These are the activations of a small neural network, seen along a few directions. Each row is one input.
Each table varies a few parts of the input and shows all the possible inputs, shuffled.
A made-up example of a description, with smaller parts first: one of 5 places around a ring, together with either a single point or one of 11 places along a line or (one of 3 separate values, together with one of 4 places along a line).
Shared parts are said once, and a part with two or three values counts as separate values.
In the rows, zero is written as 128.

Other details of the inputs shift rows strongly along two fixed directions, in all tables alike. That doesn't count.

Table:
r1: [ 99 119 146 145 113 202  76 104  75  84  43 214 112  70]
r2: [104  85 115 147 103 126 129 136 154 216 139 100 111 102]
r3: [175 171 143 101 162  52 193 158 167  91 189  69 150 181]
r4: [108  81 114 144  96 120 119 133 158 212 145 107 116 104]
r5: [113  95 120 142 110 124 120 135 157 220 143 100 101  94]
r6: [166 148 109 107 162  74 184 152 154 128 201  62 153 216]
r7: [113  92 121 143 107 124 116 136 164 218 144 105 108  97]
r8: [101 107 117 150 138 203  56  95  85 131  66 194 107  98]
r9: [102 113 116 149 149 210  66  90  79 135  60 184  96  91]
r10: [105  86 117 145  96 128 132 136 151 215 144 102 112 102]
r11: [157 177 140 107 164 148 130 122  80   5 107 175 152 177]
r12: [106  83 119 145  89 123 124 133 156 213 142 107 118 110]
r13: [149 166 106 119 207 152 124 111  89  70 113 139 139 192]
r14: [113  90 145 139  63  99 133 144 170 175 139 123 124  76]
r15: [ 95 106 132 133  48 102 142 124 141 171 138  87 128  67]
r16: [ 99 122 147 143 108 205  78 103  70  80  47 219 113  71]
r17: [177 167 141 101 149  39 188 163 178  85 199  77 163 192]
r18: [154 175 141 106 161 141 126 119  88  11 106 177 155 178]
r19: [179 174 145  95 155  48 188 165 176  89 197  77 157 186]
r20: [129 173  91 106 173 158 120  89  65  55 116 122 145 182]
r21: [112 100 147 148  81 101 143 144 167 184 127 112 119  70]
r22: [160 186 144 102 181 138 126 123  93  27 112 163 136 159]
Description of these inputs: one of 2 separate values, together with either a single point or one of 10 places around a ring.
Question: Changing only the choice among 2 separate values turns r7 into r19. The same change can be made to r13. Which row results?
Answer: r21
Question: Which other rows does r17 become when the choice among 2 separate values takes its other values? List them by row number.
Answer: r8

Table:
r23: [103 118 113 146 130 208  66  81  65  83  49 204 133 129]
r24: [158 213 109  91 195  77 164 107 108  34 149  70 162 187]
r25: [116  99 108 141 131 122 122 129 158 225 151  84 104 113]
r26: [175 176 134 106 192  82 193 166 136  46 165 112 169 223]
r27: [116 130 156 136  88  73 147 133 171 160 124  92 117  47]
r28: [117 143 155 127 114 199  96 105  64  70  62 201 112  90]
r29: [134  94 140 142 121 112 123 156 181 203 150 128 102 100]
r30: [107 106 120 128  68 121 150 123 131 193 153  80 119 104]
r31: [102  87 103 147  93 118 151 135 137 196 144  84 123 110]
r32: [ 93 138 112 121 117 205  61  81  53  68  70 193 124  98]
r33: [139  89 144 139 111 107 115 159 187 211 156 137 110 109]
r34: [121 124 150 146 127 187  79 108  91  69  50 226 129 108]
r35: [100  87 112 147  87 115 142 132 156 200 139  99 137 126]
r36: [120 132 151 129 122 181  67 106  87  49  63 223 122  83]
r37: [117 111 153 124  64  92 137 152 170 159 152 116 124  73]
r38: [122 126 153 143 123 181  70 104  89  58  58 224 125  97]
r39: [105  93 114 136  84 121 156 125 133 193 148  79 116 106]
r40: [173 191  99 100 240 105 162 129 121  93 169  64 139 222]
r41: [120  83 108 137 113 118 106 136 166 230 161 108 113 131]
r42: [182 185 143  93 182  88 195 150 120  33 166 103 152 207]
r43: [177 177 140 103 182  80 185 156 144  45 161 120 173 227]
r44: [104 121 115 143 127 201  57  76  63  74  59 202 129 118]
r45: [176 173  93  97 225 103 147 136 126  85 181  93 145 246]
r46: [108  94 114 129  74 100 122 125 158 176 157  95 130  97]
r47: [161 175  96 105 199  99 182 140 110  58 169  89 174 248]
r48: [117 116 158 126  60 100 146 151 158 166 150 108 124  78]
r49: [118  93 142 147  90 103 161 160 160 176 137 111 118  87]
r50: [ 95 143 119 123 112 211  71  81  44  77  69 184 124 103]
r51: [133 106 144 144 128 113 131 149 179 206 143 111  99  92]
r52: [131 116 144 146 139 117 136 145 173 205 135  99  95  81]
Question: Describe the family of inputs behind these rows.
Answer: one of 2 separate values, together with either a single point or one of 4 places along a line or one of 10 places around a ring
Question: Changing only the choice among 2 separate values turns r24 into r27. The same change can be made to r32. Which row results?
Answer: r37
Question: Which other rows does r44 become when the choice among 2 separate values takes its other values? List them by row number.
Answer: r38
Question: Which other rows does r51 become when the place on the line of 4 takes its other values? List them by row number.
Answer: r29, r33, r52
